Each row below holds a small network's activations on one input, seen along a few directions.
Each table varies a few parts of the input and shows all the possible inputs, shuffled.
A made-up example of a description, with smaller parts first: ring(8) and (point or (values(2) and line(4)) or ring(9)).
Shared parts are said once, and a part with two or three values counts as separate values.

Other details of the inputs vary at random and push rows far along two fixed directions, the same in every table; ignore that.

A family of inputs:
row 1: [-17  15   2  -5  12  15 -11  -9   0  -6  -3]
row 2: [-13  11   2  10  -7  -2 -19   7  -2  -2 -27]
row 3: [-32   2  12  -4  -4  -3  -3  -2 -22  -6  -3]
row 4: [ 74 -58   2  -3  13   9 -14 -60   0 -61 -19]
row 5: [-18   1   9  -9  -9  -1 -11   1 -22 -11  -9]
row 6: [-19  15   8   3  18   8 -10  -8  -5  -2   3]
row 7: [-22  -8  -1   7   4   7 -17   6   0 -13 -16]
row 8: [-22   7  20  12  10  -8 -13  -2  -4 -10   4]
row 9: [-28  -2   6  -1   1   5 -12   4  -6 -12  -5]
row 10: [  7  -3 -21  17 -18 -17  23  43  32  44  35]
row 11: [ 68 -48  16   4   5 -12 -14 -56   6 -66  -8]
row 12: [  6  12  -7  15 -20 -26  33  34  29  46  42]
row 13: [-17   2  -2   4  -4   6 -11  12  -8 -13 -23]
row 14: [-19  20  13  -2  -7  -7 -15  -2 -12  -9  -5]
row 15: [ 18  13 -20  -7 -37 -19  38  41  28  36  47]
row 16: [-25   5  -3  -9  10  21  -7  -2  -8  -3  -5]
row 17: [-10  24  12   8  -7 -11 -19  -2   0  -5 -13]
row 18: [ 20  12 -18   4 -14 -13  39  24  29  52  46]
row 19: [106 -62 -18 -11 -17 -17  41 -35  13 -13  27]
row 20: [107 -79 -18  -8  -7 -10  38 -28  10 -20  35]
row 21: [-19  15  15  -1  15   5  -2 -16 -11  -3   3]
row 22: [  0  11  -1 -36  43  15 -16  17   4  12 -39]
row 23: [-23   1   6   0  17  14  -6  -4 -15  -1  -1]
row 24: [-23  -8   8  15   9   0 -13   8  -7  -7 -11]
row 25: [ 12   5 -24   6 -16  -6  37  32  25  54  33]
row 26: [-16  14  -1  11  -5   3 -17  10   7  -7 -24]
row 27: [ -7  13  -6   1   3  13 -16  -5  -5   3 -27]
row 28: [-24   2   4   3  13  13  -2  -2 -13   4 -13]
row 29: [  9  -4 -33  -9 -22  -2  42  34  11  55  36]
row 30: [-20  19  13  13  -1 -14 -11  -8  -2  -4  -5]
row 31: [-11  25   2 -10   6  15  -7  -6  -6  -8  -7]
row 32: [-14  22  -1   5  13  14 -18  -5  11  -1  -9]
row 33: [-17  11  15  21  10 -10 -19  -2   7  -7  -3]
row 34: [ 76 -72  23 -15  15  -1   8 -77 -28 -72  -4]
row 35: [  3   2 -28  10 -25  -9  18  43  41  42  29]
row 36: [-22   5  14  19   6  -7  -9   4   0   0 -15]
row 37: [ 26  -1 -38 -23 -36   0  51  41  20  52  51]
row 38: [ -6  30   2   0   5   7 -17 -10  -3   1 -13]
row 39: [-17   1   2   2  -7   2 -15  12 -16  -5 -24]
row 40: [108 -51 -12 -12 -16 -24  40 -43  15 -16  41]
row 41: [-26  -6  13  11   5  -4  -4   3 -10  -5 -12]
row 42: [-19  19   8  -8  10   6  -3 -18 -16  -3   1]
row 43: [-26  -5  22   4   3  -4  -2  -4 -17 -12  -3]
row 44: [ -6  21  11  10  -3  -3 -17  -2   6 -16 -15]
row 45: [ 77 -65  17   3   0 -19  -1 -64 -11 -63 -16]
row 46: [ -8   2  -7  -8   3  17 -12  -1 -19   0 -24]
row 47: [-19  11  -1 -16   0  17  -9  -3 -24   1 -10]
row 48: [  1  -7   6 -24  37 -14 -11  25   1  -6 -45]
row 49: [ 18  12 -25   7  -9  -8  29  31  35  52  46]
row 50: [-27  -4  16   8   7  -3 -10   4 -12  -8   0]
row 51: [ 29  21 -30  -6 -27  -3  34  33  38  48  40]
row 52: [ -9   2   1  14  20  13 -14  -6   0   0 -14]
row 53: [-20   2   6  -7  -6   4  -9   4 -15 -17 -11]
row 54: [  9   6 -18  -2 -28 -16  30  36  33  37  48]
row 55: [-21  -6   7   5  -1  -3  -6   0 -17  -7 -16]
row 56: [-24  14  16   2  -1 -12  -7  -9 -12  -8   3]
row 57: [-29  13  24   9   6 -12  -5  -5  -7  -6   4]
row 58: [-19   0 -10   0  13  24 -11   1  -2  -2 -17]
row 59: [-15  10 -12  -5   6  24  -7   8  -9   0 -23]
row 60: [-18  28   3 -11   3   9 -12  -8 -15   1  -5]
row 61: [ -6  15  -7   3   5  21 -13   0   2  -2 -26]
row 62: [-24   5   4 -13   6  12  -1 -14 -24  -2  -4]
Each input here is: values(2) and (point or (ring(5) and ring(6))).
Question: The inputs of row 36 and row 25 match in every part but the values(2) part. If row 5 is changed in the same way as row 36 into row 25, which row does it become?
Answer: row 47
Question: The inputs of row 51 and row 44 match in every part but the values(2) part. If row 16 is changed in the same way as row 51 into row 44, which row does it become?
Answer: row 9
Question: Change only the values(2) part in row 31. List by row number the other rows that result.
Answer: row 15
Question: Change only the ring(5) part in row 56. List by row number the other rows that result.
Answer: row 3, row 30, row 45, row 55

A family of inputs:
row 63: [-114   79   -7    6    7   26  -29   56   -7   50  -29]
row 64: [-21  -7  25   6  35  12 -37 -32 -23 -43 -45]
row 65: [-15   3  20   3  26   9 -25 -27 -14 -29 -27]
row 66: [ 43 -13  -9  -5  -8  -6  14 -10  10   0  15]
row 67: [ 29 -17   8  15 -29 -30  15 -10  11 -11  33]
row 68: [-35  -1  49  20  17  -7 -36 -49 -38 -60 -24]
row 69: [ 22 -20 -16  -9 -11  -6  25  19   9  19  17]
row 70: [-30   9  19  13  29  12 -44 -18 -13 -34 -51]
row 71: [ 51 -22  -3  -2  -3  -9  10 -14  15 -12  10]
row 72: [ 40 -26 -14  -7 -13  -6  16   8  13   2   5]
row 73: [-60  51 -35  -8 -22   6  29  81  19  91  34]
row 74: [ 29 -15 -12 -14  -8   2  22  -3   2   7  22]
row 75: [ 30  -8 -17  -9 -14   1  20   5  10  12  18]
row 76: [ 31 -12  -8  -9  -5  -5  20  -7   6   8  22]
Question: What do these inputs look like to the network?
Answer: values(2) and (point or ring(6))
Question: The inputs of row 73 and row 63 match in every part but the values(2) part. If row 76 is changed in the same way as row 73 into row 63, which row does it become?
Answer: row 66

A family of inputs:
row 77: [ 36 -31   6 -21  20  13 -11 -41 -19 -45 -25]
row 78: [ 36 -27 -20 -12  -4   0  23  15  16  13  11]
row 79: [-80  22  53  17  37  15 -70 -41 -52 -70 -74]
row 80: [-103   77    5   23    1   12  -26   34   -1   35  -11]
row 81: [ 24 -10   0  10 -11 -26  21  11  22  16  32]
row 82: [-27   8  -3  -9  14  12 -13  15  -6   4 -25]
row 83: [ 23 -24  27  14  10 -13 -19 -41  -5 -50 -15]
row 84: [ 36 -14 -24 -15 -14  -8  23  25  19  27  16]
row 85: [  0  -1 -20  -3 -15   0  27  20   7  37  38]
row 86: [ 20 -20  -4  -1 -21 -19  32  10   4  13  31]
row 87: [ 42 -26   4 -10  22  17 -13 -44 -10 -43 -28]
row 88: [  5  10 -18  -4 -35 -16  41  37  17  50  58]
row 89: [ 32 -30   9 -16  26  19 -17 -47 -19 -51 -33]
row 90: [-90  68  15  21  11   8 -27  22  -1  26  -9]
row 91: [ 28 -34  31  -6  11  -2  -9 -64 -34 -63 -14]
row 92: [  7   1 -18   8 -37 -23  31  43  27  40  43]
row 93: [-101   64   11   30    3    8  -34   35   -2   22  -26]
row 94: [ 27 -47  18   1  14   1 -16 -45 -25 -55 -21]
row 95: [ 39 -20 -24  -6  -5   1  20  15  21  17   8]
row 96: [ 40 -23   5 -19  15  10 -14 -40 -16 -40 -25]
row 97: [-104   73    9   17    0   12  -27   32   -9   28  -13]
row 98: [ 43  -2 -32 -14 -17   1  30  21  24  38  27]
row 99: [ 22   4  -7   4 -13 -20  30  13  22  30  47]
row 100: [ 45 -18 -22  -9 -11  -3  18  15  20  18   9]
Question: What do these inputs look like to the network?
Answer: values(2) and (point or ring(5) or line(6))
Question: The inputs of row 97 and row 92 match in every part but the values(2) part. If row 90 is changed in the same way as row 97 into row 92, which row does it become?
Answer: row 83
